These are the activations of a small neural network, seen along a few directions. Each row is one input.
Each table varies a few parts of the input and shows all the possible inputs, shuffled.
Descriptions start from the smaller parts, as in this example, which fits no table here: one of 5 places around a ring, together with either a single point or (one of 2 separate values, together with one of 4 places along a line) or one of 11 places along a line.
Shared parts are said once, and a part with two or three values counts as separate values.

Rows:
r1: [-14 -25  31  20  20  34 -28 -13  -8  23  20  -2  40 -39  -8  -3   4]
r2: [ 16  23 -36   7 -51 -28   6 -24   4 -49  -2 -32 -64  25  -8  -4 -32]
r3: [-36 -12  -9 -17  -1 -11   1 -18  10  -8  -2 -49 -19   2   0 -19 -16]
r4: [ 17  -1  16  42 -34  26 -18 -27 -17 -13  13  15 -14  -6 -19  18 -15]
r5: [-24 -15   3 -22   0  16  -5 -17  36  20 -15 -19  58   5  14  -2  37]
r6: [ 40  33 -19 -17  29 -21  63  96 -62  18 -26  76 -50  24  21   6   2]
r7: [-23 -31  28  -2  17   5 -26  -6  30  17  21 -13  23 -27 -22 -24  10]
r8: [-35 -32  30  -4  51  46 -31 -23  -9  44  19 -10  74 -52  -5  -7   6]
r9: [ 40  35 -21  20 -72 -18   1 -36  26 -48 -17  13  -9  41  11  22   1]
r10: [ -8   5 -16  -1 -20 -27  11 -16  12 -24  -1 -37 -50   6  -6  -3 -23]
r11: [ -9  -1   3  -2 -21  11   1 -29  31  -6 -18 -13  38  23  23  10  15]
r12: [ 27  46 -16 -36  19 -41  94  81 -46  20 -19  45 -74  14  -5 -26   8]
r13: [-45 -40 -14 -34  70  12 -32  -3   1  39  -3 -33  67 -26  22   9 -11]
r14: [-15 -21 -22  -1  15  -5 -25  -8  -7 -12   3 -17  18   5  19  28 -28]
r15: [ 39  47  19  -9  11 -19  58  84 -35  16  -5  87 -61   7 -25 -23  33]
r16: [-46 -20   6 -29  33  30  -8 -17  41  41 -20 -29  89 -12  29 -11  37]
r17: [-65 -28   0 -41  61   2  -4 -14  19  40  -3 -65  33 -27  10 -36  -2]
r18: [ 41  60  -6 -27  -3 -16  87  67 -24  16 -28  90 -23  32  17   0  52]
r19: [ -5  -7  21  33  -6  44 -31 -22 -19  -1  14  -2  16 -14 -15   6  -2]
r20: [ 17  -2  12  26 -28 -11 -16 -16  21 -21  19  -1 -27   4 -34   2  -5]
r21: [-19 -41 -14  -7  37   3 -24  12   4  16  -3 -28  34 -10  25   6 -12]
r22: [ 13  18  -4   6 -48 -15   7 -27  31 -26  -9   3  16  23  13  26  10]
r23: [ 47  20   9  58 -56  15 -23 -28 -23 -40  12  18 -38   7 -15  22 -21]
r24: [-46 -20  -8 -34  25  -9  -5  -7  15  14   3 -59   4 -16  -3 -28   5]
r25: [-36 -35  29 -21  56  13 -28 -14  31  39  23 -22  53 -43 -15 -23  12]
r26: [ 38   4 -40  32 -41 -16 -18  -5  -9 -44 -11  -2 -39  30  20  30 -44]
r27: [ 15 -13 -28  16 -16 -10 -15   2  -8 -19  -4 -15 -16  21  18  32 -33]
r28: [ -9 -16  17  -1  -6   5 -26 -23  18 -14  23  -7   8  -8 -27 -10   0]
r29: [ 43  20   9  37 -56 -19 -23 -20  13 -49  17   4 -49  17 -21   3 -16]
r30: [ 43  50  21   7  17   5  59  69 -76  12   4 103 -40  -5 -14   0  31]
Q: What is each input in this table made of?
A: one of 5 separate values, together with either a single point or one of 5 places along a line
Q: Changing only the choice among 5 separate values turns r22 into r10. The same change can be made to r11. Which row results?
A: r3
Q: Which other rows does r24 become when the choice among 5 separate values takes its other values? List them by row number.
A: r1, r5, r7, r21

Rows:
r31: [-28 -28  22  -3  38  14 -27 -12  14  25  22 -27  16 -38 -27 -16  -8]
r32: [-52 -41 -18 -25  47  18 -38 -37  16  38  -6 -79  64 -19  27  -5 -13]
r33: [ 14  23 -31 -20  11 -18  29  36 -24  -4 -11  24 -24  15  10  14   2]
r34: [ 24  23   9   8 -13   2  38  26  -1  14 -12  54 -11  12 -10  -3  24]
r35: [ 37  43 -35 -19  -3 -16  63  50 -52  -2 -21  51 -62  39  11  11   0]
r36: [-12 -10  32  -3  15  21 -24 -11  33  16   6 -17  53 -25   4 -17  17]
r37: [-62 -53  14  -2  52  23 -39 -40   9  39  20 -62  54 -42  -5 -22  -9]
r38: [ -6 -18 -24 -23  29 -13  11  25  -1  14 -12  -2  16  15  16  12  -2]
r39: [-34 -21   3 -31  19  -6  -5 -15  34  10   3 -33  27 -21   6 -21  12]
r40: [ 14  24 -13 -29  -1 -24  42  25   0  -7 -13  28 -31   9  -5  -8  20]
r41: [ 31  14   0  53 -88  -1 -33 -63  31 -73   9  -9 -18  28 -13  26 -23]
r42: [-22   0  -3 -33  20 -12  17  18  23  18 -24   0   2   1  -1  -1  14]
r43: [ -2 -11  13  10  17  17  -9  35  -5  19  -9  22  23 -10   5  10   7]
r44: [ 48  48   6  15 -11   1  52  58 -58  -1  -3  74 -45  16   1  10  12]
r45: [ 43  48   5  -6  -1 -17  51  54 -63  -5   8  56 -69   4 -20 -12   2]
r46: [-58 -34   1 -29  32  16 -27 -35  35  18  -4 -82  67 -27  18 -29   2]
r47: [ 24   8 -12  57 -60 -14 -54 -57   9 -66  22 -27 -62   3 -25  15 -37]
r48: [-11 -19   9  -7  34   4   2  18  -7  30   3  11  -8 -12 -22  -6   0]
r49: [ 28  12   8   6  -6   4  28  34 -28  16   2  52 -13   3  -9  18  11]
r50: [ 36   1  -7  72 -77   3 -55 -50  15 -72  13  -8 -33  18  -2  28 -33]
r51: [-47 -42  23  -7  28  32 -35 -44  26  33  12 -50  92 -16  15 -15  18]
r52: [-46 -53  26   1  33  39 -47 -29  10  40  15 -53  82 -28  19  -3  -2]
r53: [-23 -28 -11 -27  30  -4 -15 -12  12  22   8 -37  33  -5  14  -1  -7]
r54: [ 18  20  10   1  11 -16  23  40 -31   3  17  30 -36  -9 -25 -12   0]
r55: [ 24   9 -34  29 -62 -22 -40 -58  18 -77  -9 -34 -42  33  10  35 -48]
r56: [ 14  11 -19  21 -82 -25 -22 -64  34 -73  -1 -33 -47  28  -8  20 -29]
r57: [-21 -29  24   5  18  26 -32  -8  13  23   7  -5  41 -31   3  -4  -1]
r58: [ 26  56 -15 -21 -16 -32  80  47 -32  -8 -22  53 -63  24  -1  -8  17]
r59: [ 50  59   6   0 -25 -10  61  49 -45  -2 -11  72 -36  22   4  -6  31]
r60: [ -5 -11  10   3  12  11   7  19  14  15 -10  31  29   8   7  -9  26]
Q: What is each input in this table made of?
A: one of 5 places around a ring, together with either a single point or one of 5 places along a line
Q: Start at r56 and move only the place on the ring of 5, one step at a time. The first step leads to r41. Which rows follow, in order?
A: r50, r47, r55
Q: Which other rows does r40 become when the place on the ring of 5 takes its other values? List them by row number.
A: r33, r34, r49, r54

Rows:
r61: [-29 -32  41  20 -23  35 -63 -67  59 -23  30 -48  56 -35 -17   0  -1]
r62: [ 10  27  -1 -29  -6  -2  67  19 -10  22 -22  21  -8  26  21 -18  36]
r63: [ 51  40 -33  13 -45 -39  22  27 -18 -55 -30  30 -74  52  24  30 -30]
r64: [-28 -30  30 -11  54  40 -19  15 -31  41  25  15  59 -34   8   2   3]
r65: [ 61  50 -19  16 -73 -35  37  -7  -8 -39 -32  47 -51  56   8  28   7]
r66: [-25 -22  44 -14  41  13  -9  14  15  42  11  32  71 -33 -12 -34  30]
r67: [  30   28  -19    7  -41  -38   35   18  -17  -57    7   28 -110   25
  -29    6  -27]
r68: [ 67  46  23  43 -68 -15  13   8 -12 -51   0  74 -52  31 -43  13   9]
r69: [-35 -22  -2 -51  28  16  24   2  20  47 -11 -10  62  -4  23 -16  41]
r70: [-17 -28  14  43   4  45 -94 -54  11 -11  12 -57  50 -37   0  21 -43]
r71: [-41 -35  -2  -5 -25  24 -33 -85  64 -13  -4 -79  50  12  22   0   1]
r72: [-36 -36   0 -45  59 -15  -1  19  -1  46  23 -30  10 -28 -10 -33   2]
r73: [ -52  -45   -8   11    4   -2  -59  -57   48  -13   24 -101    2  -21
  -22   -6  -34]
r74: [ 18  22 -29 -29  17 -15  54  42 -24  19 -20   3 -23  11  31  -1  -3]
r75: [ -4  22   5 -20  38 -42  42  41 -31   2  -9  12 -49 -12 -11 -43 -11]
r76: [ 27  24  -7  20  20  14  14  40 -59  29   6  53  -2 -13 -17   7   9]
r77: [-34 -29 -27 -36  50   0   2  27   7  49  -1 -33  43   7  27   4  16]
r78: [  5  32  41   2   9   2  34  36 -11   6   8  62  -8 -17 -13 -22  41]
r79: [-33 -52 -36   2   2  14 -54 -58  55 -10  -6 -91  31   4  27  22 -27]
r80: [ 65  40 -15  65 -46   1 -13  23 -56 -34 -11  71 -58  11 -17  41 -19]
Q: What is each input in this table made of?
A: one of 4 places along a line, together with one of 5 places around a ring
Q: Changing only the place on the ring of 5 turns r64 into r77. The same change can be made to r80. Which row results?
A: r63
Q: Which other rows does r74 become when the place on the ring of 5 takes its other values? List them by row number.
A: r62, r75, r76, r78
Q: Which other rows does r73 become when the place on the ring of 5 takes its other values? List them by row number.
A: r61, r70, r71, r79
